Small tables with named rows and columns. After each table, cells are looked up by row and column.

Zifeves:
|  | Bodek | Gid | Pimu | Sumaro | Nusu |
|---|---|---|---|---|---|
| Kis | 0.038 | -0.774 | -0.167 | -0.410 | 0.854 |
| Mef | 0.300 | -0.069 | -0.734 | 0.183 | 0.200 |
| Tur | -0.023 | 0.325 | 0.169 | -0.671 | 0.527 |
| Rifoneb | -0.249 | 0.052 | 0.659 | -0.328 | -0.328 |
| Fizo | -0.328 | -0.131 | -0.342 | 0.926 | 0.346 |
| Vaso | -0.150 | 0.245 | 0.042 | -0.097 | 0.865 |
| Vomepo | -0.182 | -0.310 | -0.576 | 0.229 | 0.393 |

Bodek of Vaso: -0.150
Sumaro of Vomepo: 0.229
Nusu of Tur: 0.527
Gid of Kis: -0.774
Bodek of Rifoneb: -0.249
Pimu of Rifoneb: 0.659
Nusu of Rifoneb: -0.328
Bodek of Kis: 0.038
Nusu of Vomepo: 0.393
Pimu of Fizo: -0.342
Nusu of Kis: 0.854
Gid of Vomepo: -0.310
Pimu of Mef: -0.734
Gid of Mef: -0.069
Nusu of Mef: 0.200
Pimu of Tur: 0.169
Gid of Tur: 0.325
Sumaro of Mef: 0.183
Sumaro of Fizo: 0.926
Gid of Vaso: 0.245

Noz =
        Kilip    Bov    Gol   Vivu  Bedoso  Gamafal
Virume  53751  46130  43575  54205   53554    47880
Feni    53330  11154  76245  39255   21910    42442
Kigi    57196  45235  63286  38956   51479    43982
Sikapi  54903  13326  72106  42652   24094    46158

Feni, Bov => 11154
Sikapi, Bedoso => 24094
Sikapi, Gamafal => 46158
Sikapi, Gol => 72106
Virume, Bedoso => 53554
Sikapi, Kilip => 54903
Kigi, Bedoso => 51479
Kigi, Gol => 63286
Virume, Gol => 43575
Kigi, Vivu => 38956
Kigi, Kilip => 57196
Feni, Kilip => 53330
Sikapi, Bov => 13326
Feni, Gol => 76245
Virume, Bov => 46130
Kigi, Gamafal => 43982
Feni, Vivu => 39255
Kigi, Bov => 45235

Funaror:
|  | Dozuzot | Fek | Dep | Zipuvip | Bivim | Lanove | Kir | Gon |
|---|---|---|---|---|---|---|---|---|
| Lut | 469 | 620 | 938 | 526 | 288 | 704 | 481 | 882 |
| Moben | 683 | 416 | 791 | 507 | 400 | 757 | 508 | 507 |
| Zev | 553 | 483 | 563 | 775 | 446 | 485 | 687 | 542 |
| Bofi | 779 | 613 | 582 | 941 | 317 | 776 | 729 | 629 |
| Pezamo | 866 | 812 | 566 | 316 | 331 | 679 | 789 | 408 |
| Likugu | 802 | 594 | 547 | 673 | 523 | 640 | 560 | 515 |
| Tepa | 762 | 621 | 690 | 897 | 627 | 934 | 756 | 556 |
| Duz | 825 | 620 | 542 | 704 | 230 | 853 | 812 | 565 |
| Dem | 516 | 410 | 801 | 716 | 328 | 462 | 770 | 483 |

What is the Bivim of Zev in Funaror?
446
What is the Fek of Zev in Funaror?
483
What is the Kir of Tepa in Funaror?
756
What is the Lanove of Likugu in Funaror?
640
What is the Lanove of Dem in Funaror?
462
What is the Fek of Lut in Funaror?
620
What is the Dep of Tepa in Funaror?
690
What is the Gon of Pezamo in Funaror?
408
What is the Kir of Duz in Funaror?
812
Row with the largest Bivim: Tepa

Punage:
        Bas  Fepufil  Rivi  Firu
Tobud  0.49     0.28  0.95  0.18
Vetav  0.48     0.24  0.92  0.13
Zipug  0.48     0.52  0.37  0.54

Firu of Vetav: 0.13
Firu of Zipug: 0.54
Fepufil of Vetav: 0.24
Fepufil of Tobud: 0.28
Rivi of Vetav: 0.92
Fepufil of Zipug: 0.52
Firu of Tobud: 0.18
Which row has the largest Fepufil? Zipug

Biz:
         Vemum  Kifegap  Simid    Bul    Nid  Fetev  Vevimo    Mol
Koluk    -1738    -8756  -1239    -91      2  -1838    -544   -663
Kivem     1805     5375  -1498  -2360   3300  -1287   -4999    734
Nufos      815     4167     44  -1602   1698   -715   -4165   4551
Basonuz   2112    -5775   -584  -3260   4175   1837   -4087   1802
Rivadu   -2570     1043  -5312   -804    379   1950    7485    480
Bebipeg   3744     -368  -1960    864   1885  -3109    1274    828
Befut     5057     -228    151   2925  -2527    980    3070  -2722
Bupi      2420     3037   -250    688   1333   2307   -1039  -4939
Piro      3016     -949  -2615    221   -504  -1312   -7332   2611
Sug       1397    -3500  -3781   1619   2985   2391    3980  -5244
Lis       -422     4947  -2431   2459   1607  -1117   -7432  -6950

Sug, Bul => 1619
Befut, Vevimo => 3070
Basonuz, Nid => 4175
Piro, Vemum => 3016
Lis, Simid => -2431
Bupi, Fetev => 2307
Bebipeg, Vemum => 3744
Piro, Nid => -504
Nufos, Vevimo => -4165
Piro, Simid => -2615
Which row has the largest Mol? Nufos

Bire
|  | Tipa | Durul | Lenumim | Fomif | Pemove | Fideg | Miro | Fodole |
|---|---|---|---|---|---|---|---|---|
| Mafipu | 43465 | 47006 | 60500 | 62533 | 84704 | 39156 | 72117 | 63705 |
| Zakite | 59757 | 57193 | 59758 | 47231 | 99034 | 43658 | 55203 | 43414 |
| Lof | 64261 | 63718 | 49006 | 42132 | 40540 | 60726 | 43180 | 50603 |
| Fas | 40712 | 40128 | 18815 | 51426 | 45104 | 30959 | 41240 | 28385 |
| Fip | 55489 | 37137 | 69565 | 46723 | 52266 | 41566 | 65261 | 58144 |
| Ketu | 69495 | 54509 | 50315 | 36763 | 61817 | 44216 | 27803 | 54280 |
| Gamuvep | 47669 | 32318 | 62732 | 53026 | 57669 | 43338 | 45103 | 54342 |
| Gom | 46724 | 42091 | 45060 | 47394 | 38425 | 25520 | 66322 | 45692 |

Gom, Miro => 66322
Fas, Lenumim => 18815
Ketu, Miro => 27803
Fas, Durul => 40128
Gom, Fomif => 47394
Gamuvep, Miro => 45103
Lof, Tipa => 64261
Mafipu, Miro => 72117
Zakite, Fideg => 43658
Ketu, Fomif => 36763
Mafipu, Fodole => 63705
Ketu, Fideg => 44216
Fip, Fomif => 46723

